These are the activations of a small neural network, seen along a few directions. Each row is one input.
Each table varies a few parts of the input and shows all the possible inputs, shuffled.
Descriptions start from the smaller parts, as in this example, which fits no table here: one of 4 places along a line, together with either a single point or one of 11 places around a ring or (one of 3 separate values, together with one of 5 places around a ring).
Shared parts are said once, and a part with two or three values counts as separate values.

Rows:
R1: [ 36 -47 -25 -10  -7  30 -30  -8 -46 -32  13 -40   1 -13  12 -13  16 -24]
R2: [ 20 -28  25 -24  20 -14 -72 -57 -26   5  22 -23  36  20  13  -2  10   4]
R3: [-19  15 -23   6   3   7  27  11 -18 -43 -41   7 -26 -35   8  16   1 -15]
R4: [ 34 -43  18 -14   7   1 -58 -35 -32 -10  17 -27  19 -12   4 -15  -2 -14]
R5: [ -4  28 -13  15 -10   7  60  38  77  35  19   0  -2  66 -10 -28  26  20]
R6: [-12   9   3   3   2  -2   8   2  -8 -30 -45  20 -19 -37  -2  19 -14 -14]
R7: [-11  24 -31  20 -29  17  47  70 -11  11  31  12  -7 -11 -11  15 -36  10]
R8: [-28  35  17   0  -4 -23   9  17   5  48  39  28  16  10  -6  29 -30  37]
R9: [-18  15 -11   2  19  -5  39 -23  60 -11 -59  -2 -21  36   4 -28  60  -3]
R10: [-17  25  10  15 -17  -8  22  42   5  38  31  28   0 -16 -15  16 -46  21]
R11: [ 42 -41  -7  -8  13  17 -19 -38  32  -3   3 -45   7  73   9 -60  74 -15]
R12: [ -8  17  -3  19 -29   7  29  57   1  24  25  27 -10 -16 -20  22 -47  12]
R13: [-38  23  20 -14  24 -34 -14 -44   3   3 -33  24   4 -14  14  27   2  13]
R14: [-21  17  16   0  16 -20   1 -15  -4 -14 -38  20  -7 -38   4  13 -14  -4]
R15: [ 44 -48   5  -9  -7  19 -48 -17 -38 -21  13 -28  10 -14  -2 -11  -1 -26]
The inputs of R12 and R6 match in every part but one. If R5 is changed in the same way as R12 into R6, which row does it become? -> R9
Describe the family of inputs behind these rows. -> one of 3 separate values, together with either a single point or one of 4 places along a line
A walk changes only the place on the line of 4. It starts at R2 and steps to R4. List the rest of the walk in order. -> R15, R1

Rows:
R16: [ 15 -16   6 -12  -7   7 -43  -3 -46  -4  24  -3  17 -22   0  24 -28  -2]
R17: [-10  -5  -1 -14   6  -8 -29 -26 -46 -22 -24   6   0 -39   8  34 -13  -7]
R18: [ 45 -51  -9  -9   1  24 -24 -20   9 -10  11 -46   6  34   2 -49  37 -15]
R19: [ 57 -53  10 -10  -5  16 -49 -20 -22  -1  38 -38  21  17  -2 -33   8 -14]
R20: [ 26 -20  -5  -4 -13  14 -19   7 -19  15  49 -22  17  17   1  -2  -2   2]
R21: [ 42 -46  21 -19   4   8 -73 -30 -49 -20  17 -21  23 -22  -2  -7 -13 -22]
R22: [-36  49  25   3   9 -28  39   6  61  37 -18  37  -3  22  -7  11   3  24]
R23: [  0  21   0  22 -29   4  29  60  10  43  42  28   0   4 -23  10 -45  20]
R24: [ -9   0  13 -14  24 -22 -21 -53  28  10 -14  -6  16  44  13 -10  44  12]
R25: [ 14 -15 -21  -3 -12  20   9  10  13   7  19 -22   1  38  -1 -14  28   4]
R26: [ -6  11 -24  12 -10  11  39  37  22  25  25  -6   1  33  -7 -18   6  15]
R27: [-14  22 -25  12   2   4  48  20  29   0 -15   2 -11  13   4 -11  19   4]
R28: [ 32 -39 -11  -9   9  18 -18 -37  14 -35 -24 -36  -8  21  14 -43  55 -28]
R29: [ 24 -39  26 -18  35 -14 -59 -83  18  -4 -21 -30  13  40  12 -39  53  -9]
R30: [  4  -3 -26  -2   4  14  18  -9  22 -20 -17 -22  -9  22  12 -20  41 -11]
R31: [-41  40  17   9  -9 -21  23  30  -4  -2 -12  46 -14 -53  -7  46 -58   7]
R32: [-23  43 -14  23  -7   2  67  41  49   5 -21  20 -22   6 -12  -5  -3   4]
R33: [ -8  -6  -7  -5  10   2  -4 -19 -15 -33 -38  -2 -11 -10   9  11  17 -15]
R34: [-25  21 -14   8   6  -3  29   5  -7 -17 -29   8 -16 -30   5  13   4   1]
R35: [ 16 -35  22 -17  17  -8 -65 -52 -47 -42 -21 -10  10 -34  12   6  -3 -31]
R36: [-30  21  -3  -2   1 -15   4   4 -34  -5 -13  24  -8 -50   3  37 -30   9]
R37: [  6   6  -5   9 -16   6  10  37 -11  34  58  -1  10   9  -8   2 -19  14]
R38: [-11  31 -12  23 -21   7  58  59  42  31  12  22 -11  24 -23  -7 -18  16]
R39: [ 21 -40   8 -11  18   7 -38 -47 -22 -45 -44 -19 -10 -13  11 -19  32 -37]
R40: [-12  10   4   4 -10  -7  -6  27 -35  15  38  12   9 -34  -1  28 -45  15]
R41: [-15  24  11  15 -23  -6  12  48 -16  25  19  36  -2 -40 -13  36 -71  17]
R42: [-34  41   1  16  -2  -7  47  31  15 -14 -39  34 -29 -30  -8  23 -26   3]
R43: [-28  31  12  -5  19 -25  15 -22  40  28  -3  12   9  33   9  -4  27  24]
The inputs of R16 and R21 match in every part but one. If R33 is changed in the same way as R16 into R21, which row does it become? -> R39
Describe the family of inputs behind these rows. -> one of 4 places along a line, together with either a single point or one of 6 places around a ring
Which other rows does R41 become when the place on the ring of 6 takes its other values? List them by row number. -> R23, R31, R32, R38, R42
List by row number the other rows that have the place on the line of 4 in common with R36. -> R26, R27, R34, R37, R40, R43

Rows:
R44: [-38  40  -8   1  -7 -12  12  25 -53   8  23  33  -1 -47  10  62 -49  13]
R45: [-30  12 -11 -20  17 -15 -25 -21 -69 -44  -5  -1  13 -55  25  43 -24  -1]
R46: [-22  16  44   8   3 -32  -6   2   3  31 -22  42  -8 -50 -19  14 -50  10]
R47: [ 19 -30   6   7 -11  20 -15  15 -46 -50 -24   4 -21 -74  -5   5 -30 -34]
R48: [-11  31  22  13  16 -20  29  -4  77  30 -15  18   1  43  -5 -25  14  13]
R49: [ 53 -41  55 -13   1 -17 -74 -39   7  49  59 -19  42  34 -13 -27  -8   7]
R50: [ -9 -10  55  -8  16 -24 -45 -35 -18 -13 -41  22   1 -56  -1  13 -21  -7]
R51: [ 74 -66   2   5 -30  41 -42  24 -28   9  72 -46  17  17 -17 -33 -17 -20]
R52: [ 31 -50 -25  -1  -2  27 -21 -23 -18 -50 -41 -28 -20 -10   7 -27  37 -41]
R53: [-49  52 -26   8 -22  -4  46  45   3  27  30  29  -4  15  -5  52 -28  40]
R54: [-18  36  41  13   2 -30  25  27  55  44   3  45   1   4 -19   6 -42  21]
R55: [-41  50 -38   2   6  -3  49  21  25  18  16  -2   3  46  21  15  26  36]
R56: [ 13  11 -24  22 -16  27  56  52  40   0   0  -2 -23  45 -17 -34  24  -8]
R57: [  4  -3  21 -11  24 -13   3 -54  69   2 -41 -14   0  44   1 -42  60  -6]
R58: [ 15   4   4  25 -23  16  26  57 -27 -13   7  28 -27 -65 -23  15 -56 -29]
R59: [-16 -12 -37 -27  20  -2 -30 -53 -50 -35 -28 -25   8   4  39  17  44   1]
R60: [ 26 -24 -32   1  -1  29  29  -1  43 -29 -28 -35 -23  33   0 -49  56 -26]
R61: [ -3  28 -14  32 -32  15  63  76  28  16   6  21 -13 -10 -31   3 -40   3]
R62: [  7 -28  28 -10  25 -18 -47 -73  11 -17 -53  -5   4   7   3 -17  38 -13]
R63: [-23  10 -44 -25  18   4  21 -31  10 -13 -12 -33   3  45  32  -2  70  15]
R64: [ 18 -25 -19 -23  -6  11 -55  -9 -61  30  93 -34  49  30  17  10  -5  25]
Describe the family of inputs behind these rows. -> one of 3 separate values, together with either a single point or one of 6 places around a ring
The inputs of R60 and R63 match in every part but the choice among 3 separate values. If R58 is changed in the same way as R60 into R63, which row does it become? -> R44

Rows:
R65: [  8 -13  -1  -8 -15   8 -26  12  -9  23  52   1  13  46   1  16  -8  22]
R66: [-25  17   1   9 -28   2  19  49 -38   1  -2  46 -25 -71 -15  56 -67   5]
R67: [  9 -29  10 -30  32 -12 -53 -76 -28 -27 -15 -36  19 -11  26 -12  39 -11]
R68: [-50  58   6   8  -4 -22  37  31  -4  21  -1  51  -9 -24  -3  53 -40  24]
R69: [ 23   2 -25   9 -17  25  40  29  42  19  28 -26   9  52  -8 -33  33  -2]
R70: [ 15 -32  15 -15  31 -14 -40 -77  13 -10 -41 -31  11   4  11 -38  47 -14]
R71: [ 19  -2  20   5  -4  -2   2   8  35  40  38  -5  13  36  -9 -25   4  11]
R72: [-44  63  18  18   0 -26  52  36  40  20 -20  53 -13  -8 -15  27 -34  19]
R73: [ 20 -31 -17  -2  27   8  -7 -54   7 -30 -48 -38 -14  28  11 -53  77 -28]
R74: [-47  57 -30  21 -10   2  86  62  52  -4 -26  33 -31   5  -3  14  -8  18]
R75: [ 33 -36  -6   3 -26  21 -37  29 -50   3  53 -15  14 -10 -14   4 -41  -2]
R76: [ 40 -53   9 -18  15   9 -75 -49 -60 -56 -17 -34  13 -47  18  -7  -3 -41]
The inputs of R69 and R73 match in every part but one. If R71 is changed in the same way as R69 into R73, which row does it become? -> R70
Describe the family of inputs behind these rows. -> one of 3 separate values, together with one of 4 places along a line
